Each row has a name. Each piece below is followed by the name of the row it came from, unless a question asks for something else. Each question is about the rows just above it.

q_405: [ -8 -10   4  -3  12  54   7  -8 -15  46  16  46  22 -22  13  10  51  18
   7 -27  26   8 -30   7 -33  10  -6  23 -26  -9  12  19   0 -18 -12   8]
q_991: [ -8 -10   4  -3  12  54   7  -8 -15  46  16  46  22 -22  13  10  51  18
   7 -27  26   8 -30   7 -33  10  -6  23 -26  -9  12  24  10 -20 -12   9]
q_589: [ 13 -33  23 -22  -3  26  -8  22  51  -6   4 -26 -30 -18  19  46 -27   1
   7 -10   7  10  -8  12  18  12   8  -9   8 -15  10   7  54 -12  16  46]
Does one of the named rows hold [-12  54] side by side, in this order?
no
[  8  10 -10  -8   8 -27  16   7 -26 -33  18   7  10  19 -22 -12  54 -30
  22  12  -3  -8  23  -9 -18  46  12  26  -6  51  46   1 -15   7   4  13] is which row reordered?
q_589
Which row holds these entries in another order? [-27   7  46 -22 -30 -26 -15  10  -3  -8  10  23  54  -8  24   9  18  -6
  51 -20   7  13 -33  12  -9  22  46 -10 -12   4  10   8  16  12   7  26]
q_991
[  8 -12 -18   0  19  12  -9 -26  23  -6  10 -33   7 -30   8  26 -27   7
  18  51  10  13 -22  22  46  16  46 -15  -8   7  54  12  -3   4 -10  -8] is which row reordered?
q_405
Put [ -6  23 -26  -9  12  19   0 -18 -12   8  -8 -10   4  -3  12  54   7  -8
 -15  46  16  46  22 -22  13  10  51  18   7 -27  26   8 -30   7 -33  10] back in order: which row is it?
q_405
Does one of the named rows hold [10 51] side by side, in this order?
yes

q_545: [-23 -26  40 -33  13 -28  49 -35  44]
q_101: [36 17 41  0  1  5 -8 -5 45]
q_665: [ 15  44 -31 -31  46 -27  57 -22 -33]
q_322: [  1 -10   8   0 -17  -2 -20  -7   8]
q_443: [-20   1 -17  -7   8 -10   8  -1  -2]
Is [-33  40] printed in one of the named rows, side by side and in this order?
no
Put [ -2  -1   8 -10   8  -7 -17   1 -20] back in order: which row is it?
q_443
Put [-10   8  -1  -2 -20   1 -17  -7   8] back in order: which row is it?
q_443
Put [  8  -7 -20  -2 -17   0   8 -10   1] back in order: which row is it?
q_322
[45 36 17 41  0  1  5 -8 -5] is which row reordered?
q_101

q_730: [  0  -1   1  -4  -1   2  -5  -4   0  -2   4   5  -4  -2   0  -3  31  20
   3   2   6   0  17   0   0  -1   0  -1  -7  -6   0   0  11   2  -5  14
  -1  -1  -2 -20   5]
q_901: [  0  -1  -1  -1  -2  -2   6   2   0   2   0  -5   1   0   0  14  -1   0
  17  11 -20   3  31   4   0  20  -4  -5   0  -4   0   5  -1  -3  -6  -4
   2   0   5  -7  -2]
q_873: [  0   0   0  -1   0  -2   5  -5   0   1   0  -4   1   7   0   0  -2   1
  32  22   6   1   8   3   1   7  -1 -15   0   5   1   2  -2  -3  -4  -9
  -2  -1   0 -15  -1]
q_712: [ -1   0   0   1   1   1   0   5  -1   0   0   1  -1  -3   0  15  11  -2
 -17 -17 -24  -1 -26  -4  -2   5   1   5   0  -8   0  -2   5   2  -1  16
   7   0   0  11   6]
q_827: [ -1   0   1   0   9   0  -2  -1  -3   0   0  -4   0   0   1   4   9  -2
  -1   9  -7  -5 -50  -3  -2 -18   0  -5   0   0   0  -8   2   1   0  13
   3   0  -2  -3  -2]
q_390: [  1   0   0   0  -3   1  -6   4   1  -1   0   4  -1 -10   0 -10  -8   0
 -29 -13   2   0  18   0  -1 -14  -1  19   0  -2  -1  -2  -2   3   7   1
  -2   1   1  12  -4]
q_408: [  1   0   0  -1   3  -1  -4  -4   0   0   0  -3   1  -4   2 -14 -11   1
   3  24  13  -3  18   4   0 -18  -4   0   0   6   0  -3  -6  -1   3  -8
  -4  -1   2 -11 -11]
q_118: [  0   0  -1  -1   6  -2  -1   0  -1   1   0  -6   0  -5   2   6   0  -1
  -4  19 -15  -3   2   2  -2  -8  -6   0  -1   0  -1  -4  -3  -1  -1   6
   2  -1   4  -8  -9]
q_271: [  0   0   0   0  -7   1  -1   5   1   0   0   5  -1  -5  -1   4   1   0
 -20 -27 -10   3  11  -2   0  10   1  14   0  -6   0   2   2   2   2   4
   2   1   0  15   7]
q_724: [  0   0   0   0   0   0  -1  -6   0  -1   0   2   1   2   0 -21 -10   1
  15  11  32  -1   5   2   2 -17   2  -5   1  10   0  -2  -3   0   3 -11
  -6  -1  -2 -10  -2]
[ -1   6  -4  -1   0  -3   0  14   0   5  -4  -1  11  31   5  -1   3   0
  -5   2   2  -4  -1   0   0  -6   0   0  -2  -7   2  -2  20   0  -5   0
  17   4  -2   1 -20] is which row reordered?
q_901
Is [2 0 5] printed in one of the named rows, side by side and in this order?
yes
Is [ -1  -3  19 -15] printed in one of the named rows, side by side and in this order?
no

q_84: [ 11 -36   6  21 -20 -20   8]
q_15: [  0  29 -32 -23 -27 -19  -1]
q_458: [ 29 -32 -27  -1 -20   0 -23]
q_45: [-10 -47 -16   0 -26  14  -1]
[ -1 -19 -27 -23 -32  29   0] is which row reordered?
q_15
Does one of the named rows hold [-47 -16] side by side, in this order?
yes
Does one of the named rows hold [-27 -23 -32] side by side, in this order?
no
Among the named rows, does one hold [ -1 -21] next to each other, in this order?
no
Is [-32 -27] printed in one of the named rows, side by side and in this order?
yes

q_806: [-11  -9  53 -22  44]
q_534: [-17  14 -16 -22 -42]
q_150: [ 23  41 -34  16 -34]
q_254: [-22  20 -17  -1   3]
q_430: [ -1   0  -4 -36 -31]
q_975: [  8 -27  32 -12  29]
q_274: [ -1 -42 -46   0 -47]
q_337: [-30  12 -24 -17 -23]
Does one of the named rows hold [ 12 -30] side by side, in this order?
no
Among the named rows, does one hold [-22  44] next to each other, in this order?
yes

